These are the activations of a small neural network, seen along a few directions. Each row is one input.
Each table varies a few parts of the input and shows all the possible inputs, shuffled.
Descriptions start from the smaller parts, as in this example, which fits no table here: one of 5 places around a ring, together with either a single point or (one of 2 separate values, together with one of 4 places along a line) or one of 11 places around a ring.
Shared parts are said once, and a part with two or three values counts as separate values.

Other details of the inputs vary at random and push rows far along two fixed directions, the same in every table; ignore that.

A family of inputs:
r1: [  8  10   2   5  18  17   3  13  19   9 -19   5  11  -9   1]
r2: [  7 -11  -8   2  15  19  12  20  30  16 -22  -1  17 -21  -2]
r3: [  6   7  -5   2  10  11   3   5  18   7 -10   5   5  -7   5]
r4: [ -4   9 -21  -1   8  -1   4  -9   0  13  11  -1   4   3  -5]
r5: [ -5  -5  16  -4 -20 -12 -12 -14 -19 -20   8   4 -11  13  16]
r6: [ 10  -9  -3   1  17  24  11  23  36  15 -24  -3  17 -23   1]
r7: [ -4   1  15  -4 -21 -16 -14 -19 -20 -22   9   6 -15  16  16]
r8: [-13 -16  10  -3 -19 -18  -9 -13 -29 -15  15  -2  -8  14   8]
r9: [  2  15 -14  -2  13   3   4  -5   5   8  -1   2   1  -1  -7]
r10: [ -4  -2 -13  -1   9   2   6   2   5  15   2  -4   9  -1  -3]
r11: [ -4  -4  18  -3 -19 -19 -11 -14 -20 -18   5   1 -12  15  15]
r12: [  3   6  -5   2  11   1   2   5   4   8 -10   2   7  -1   2]
r13: [  7  -7   6   1  19  20  12  25  23  11 -30  -4  14 -20  -3]
r14: [  9 -12  13   4  25  31  17  36  37  18 -35 -10  23 -27  -2]
r15: [  3  10 -16   0   9   6   0  -2  16  10   0   6   4  -2   6]
r16: [  5  44 -40   5  16 -10   5 -16  -1  25  25   5  -2  15 -20]
r17: [ -7  -2  15  -5 -17 -11 -13 -16 -26 -25   8   4 -18   8   4]
r18: [ -2  52 -58   3  12 -25   2 -34 -13  28  45   7  -7  28 -21]
r19: [  2 -18  24  -2 -13   3  -7   7  -4 -22 -19   5  -5  -6  13]
r20: [ -9 -12   7   0 -24 -14  -5 -10 -29 -16  23  -5 -14  10  -9]
r21: [ -7  -7  22  -6 -14 -12  -7 -10 -19 -18   7  -7 -12   9   5]
r22: [  9  10 -10   2  12  10   2   5  18   6 -15   9   2  -9   2]
r23: [ -2  38 -50   5  10 -16   3 -24 -10  28  39   3  -1  21 -17]
r24: [ -2 -28  19  -1 -14  -4  -4  10  -3 -15 -16   0  -1  -5  11]
r25: [ 12  -8   4   3  18  27  14  26  37  15 -30  -3  18 -25   0]
r26: [-10 -18   7  -4 -23 -20 -10 -12 -23 -15  11   1  -8  13  14]
r27: [-10 -13  11  -4 -18  -9  -9 -10 -23 -18   9   2  -7   8   8]
r28: [-12 -10   7  -6 -20 -16  -9 -21 -30 -21  17  -3 -16  12   0]
r29: [  2   2 -12   4  17  17   7  12  19  15 -12   3  12 -13  -4]
r30: [ -5  -7  16  -8 -20 -18  -9 -17 -20 -18   9  -3 -14  13  10]
r31: [  7  45 -35   6  19  -6   8 -13   6  26  22   3   0  13 -19]
r32: [ -6  -7  10  -8 -20 -21 -10 -17 -25 -18   9   0 -16  12  10]
r33: [ -1  45 -52   3  10 -20   1 -29 -13  25  39   5  -6  25 -20]
r34: [ 10  -9  -7   3  19  23  13  24  36  15 -30   1  16 -25  -4]
r35: [ -9  -8  18  -7 -17 -10  -8 -15 -23 -19  15  -6 -13  10   3]
r36: [ -5 -34  21  -4 -16   0   0  11  -3 -13 -11  -6   1  -9   9]
r37: [  9   8  -5   0  12   8   5   4  21   9 -12   2   5  -7   0]
r38: [  8  27 -37   8  22   6  12   3  16  30   5   1  10  -1 -22]
r39: [  2 -24  36   4 -12  11   6  21  -3 -17  -9 -11  -1 -14  -9]
r40: [ -1 -23  27  -1 -13  -1  -5   8  -3 -14 -11  -3   0  -2  15]
r41: [ -9  -2  17  -4 -16 -10 -11 -18 -24 -21  16   0 -15  11   6]
r42: [ -7  -9  11  -6 -22 -15 -14 -15 -21 -21  13   4 -12  13  18]
r43: [ -1   4 -10   2  10  -1  -1   1   5  13   3  -1   8   3   4]
r44: [-1  0 -8  0 14  6  5  6 12 15 -1 -7 10 -4 -1]
r45: [  0  17 -17   0  12   4  -1  -7   7  11   8   3   3   2  -1]
r46: [  8  -2  -1   2   8   5   3  13  15   7 -23   4  10  -7   8]
r47: [  1  56 -44   3  10 -23  -1 -35 -15  23  45   6 -10  30 -18]
r48: [ -2 -29  19  -2 -14   7  -2  11   0 -18 -15   1  -2 -12   9]
r49: [  2 -19  26   2 -14   4   2  14  -8 -19  -9  -6  -8 -10 -11]
r50: [ -6  -9  12  -1 -20 -12  -5  -8 -24 -16  23  -7 -13   9  -8]
r51: [ -7 -11  16  -7 -20 -16  -8 -14 -20 -16  12  -4 -12  12  12]
r52: [  2   7 -14   3  17  13   5   7  16  11 -11   5   8 -10  -5]
r53: [  1  23 -13  -3  11  -2   1 -14   1   9   9   0  -1   8  -5]
r54: [  0  53 -44   3  11 -20   1 -31 -12  26  47   4  -6  29 -16]
r55: [ -2 -29  23  -2 -13   1  -5  12   2 -13 -14  -3   1  -6  14]
r56: [  9  35 -32   6  21   1  10  -2   9  25   9   4   5   3 -21]
r57: [ -7 -11   8  -4 -22 -13 -11 -15 -20 -24   7   5 -17   7   9]
r58: [ -9 -17   8  -7 -22 -18  -7 -12 -21 -18   8  -2 -12   8   8]
r59: [ -7 -12   9  -3 -21 -14 -12 -12 -20 -23   5   7 -12   9  13]
r60: [  9 -20   5   2  18  25  12  33  38  16 -32  -5  22 -27   4]
r61: [  0 -28  28   2 -13   9   2  19  -2 -15  -6 -10   0 -13  -9]
r62: [  8  11   0   4  20  20   5  13  23  10 -19   4   9 -13  -3]
r63: [ -4 -25  24  -5 -10   7  -2   6  -4 -16  -4  -8  -2  -9   3]
r64: [  1 -21  32   3 -14   6   2  15  -7 -17  -3 -10  -5  -8  -8]
r65: [  4   3  -7   5  17  17   5  15  18  11 -20   4  13 -12  -2]
r66: [  4  22 -35   7  18   3  10   0  11  29  15   1  10   2 -21]
r67: [  5   8   1   4  15   6   3   8  12  10 -12   0   9  -2   2]
r68: [ -5   0  18  -1 -24 -17  -7 -15 -30 -22  23  -4 -20  16  -8]
r69: [ 12  -3  -2   2  18  21  12  23  33  12 -32   2  12 -24  -2]
r70: [ -6 -26  21   0 -11  -2  -3   9 -10 -15 -11  -4   0  -5   6]
r71: [ 0 12 -8  3 11 -1  0 -2  3 14  3  1  7  6  4]
r72: [ -2 -14  26  -2 -10   2  -8   4 -11 -22 -12   3  -5  -4   6]
r73: [ -5 -28  22  -4  -9   3   1  12  -6 -14 -13  -9   0 -10   2]
r74: [  8  12  -4   2  10   9   2   3  18   6 -13   6   3  -5   4]
r75: [  1  41 -45   3  15 -11   3 -20   0  29  36   2   1  18 -17]
r76: [  7 -12  -2   4  12  22   7  26  28  11 -29   5  19 -20   8]
r77: [ -3 -19  32   0  -9   8  -5   9  -6 -19 -12  -2   0  -6   9]
r78: [  4   4  -5   3  18  18   3  14  21  13 -13   2  15 -10   2]
Each input here is: one of 6 places around a ring, together with either one of 3 separate values or (one of 2 separate values, together with one of 5 places around a ring).
The inputs of r5 and r76 match in every part but the place on the ring of 6. If r40 is changed in the same way as r5 into r76, which row does it become?
> r26
Which other rows does r23 become when the choice among 3 separate values takes its other values? List them by row number.
> r20, r66
Which other rows does r16 become when the choice among 3 separate values takes its other values? List them by row number.
> r49, r56
Which other rows does r12 become when the place on the ring of 5 takes its other values? List them by row number.
> r9, r13, r17, r72
Which other rows does r22 become when the place on the ring of 5 takes its other values? List them by row number.
> r19, r32, r46, r69
List by row number the other rows that have the place on the ring of 6 in common with r37.
> r1, r7, r11, r21, r30, r31, r47, r53, r62, r67, r68, r74

A family of inputs:
r79: [  5 -43  29   4  -5  27  12  40  17 -13 -32 -10   7 -35 -15]
r80: [  4 -42  27  -4  -1  23  -2  28  29 -13 -51   5  13 -29  29]
r81: [-10 -11   5   0 -22 -14  -6 -12 -30 -18  22  -4 -14   9 -11]
r82: [  4 -49  39   4  -8  20  11  41  11 -10 -31 -15  12 -28  -5]
r83: [-11 -15   7  -9 -18 -15 -19 -19 -17 -23  -2  12  -9  11  32]
r84: [-10   3  17  -5 -16 -17 -14 -22 -29 -20  18  -1 -16  19  10]
r85: [  4  29 -43   6  15  -8   7  -8   4  27  18   4   3   8 -21]
r86: [-11 -11  19  -5 -18 -14 -10 -13 -26 -16  19  -7 -10  14   8]
r87: [ -4  -8  26  -3 -16 -11  -8  -7 -19 -19   3  -3 -11   9   9]
r88: [-13 -17  13  -3 -20 -12  -4  -9 -28 -14  21  -9  -9   9  -3]
r89: [ 14   4 -11   6  38  32  18  32  49  36 -28  -6  30 -25  -5]
r90: [  5  35 -37   6  19   3   6  -7   9  24  13   9   4   3 -16]
r91: [ -6   6  13  -4 -18 -14 -14 -20 -28 -23  16   3 -18  16   4]
r92: [  4  31 -30   3  22  -6   5  -7  11  32  14   0  10  12  -3]
r93: [  3  38 -27   0  21  -4   2 -17  11  23  13   4   2  13   0]
r94: [ 16  15 -35   4  40  22  10  21  55  39 -43  15  30 -18  18]
r95: [  0 -44  34   0  -6  22  11  34  13 -10 -25 -15   9 -28  -5]
r96: [  8  48 -37   3  19  -9   1 -20   4  24  16  10   0  17  -6]
r97: [  6  43 -33  -1  16  -6   0 -21   5  18  17   8  -2  13  -5]
r98: [ -2  -7  13   1 -22 -12  -4  -6 -22 -20  10   0 -15   6  -7]
r99: [ -4  -8  12  -2 -22  -8  -5  -9 -20 -22  12  -1 -17   3  -7]
The inputs of r98 and r90 match in every part but one. If r92 is changed in the same way as r98 into r90, which row does it become?
> r86
Describe the family of inputs behind these rows.
> one of 3 separate values, together with either a single point or one of 6 places around a ring
Which other rows does r88 become when the choice among 3 separate values takes its other values? List them by row number.
> r82, r95
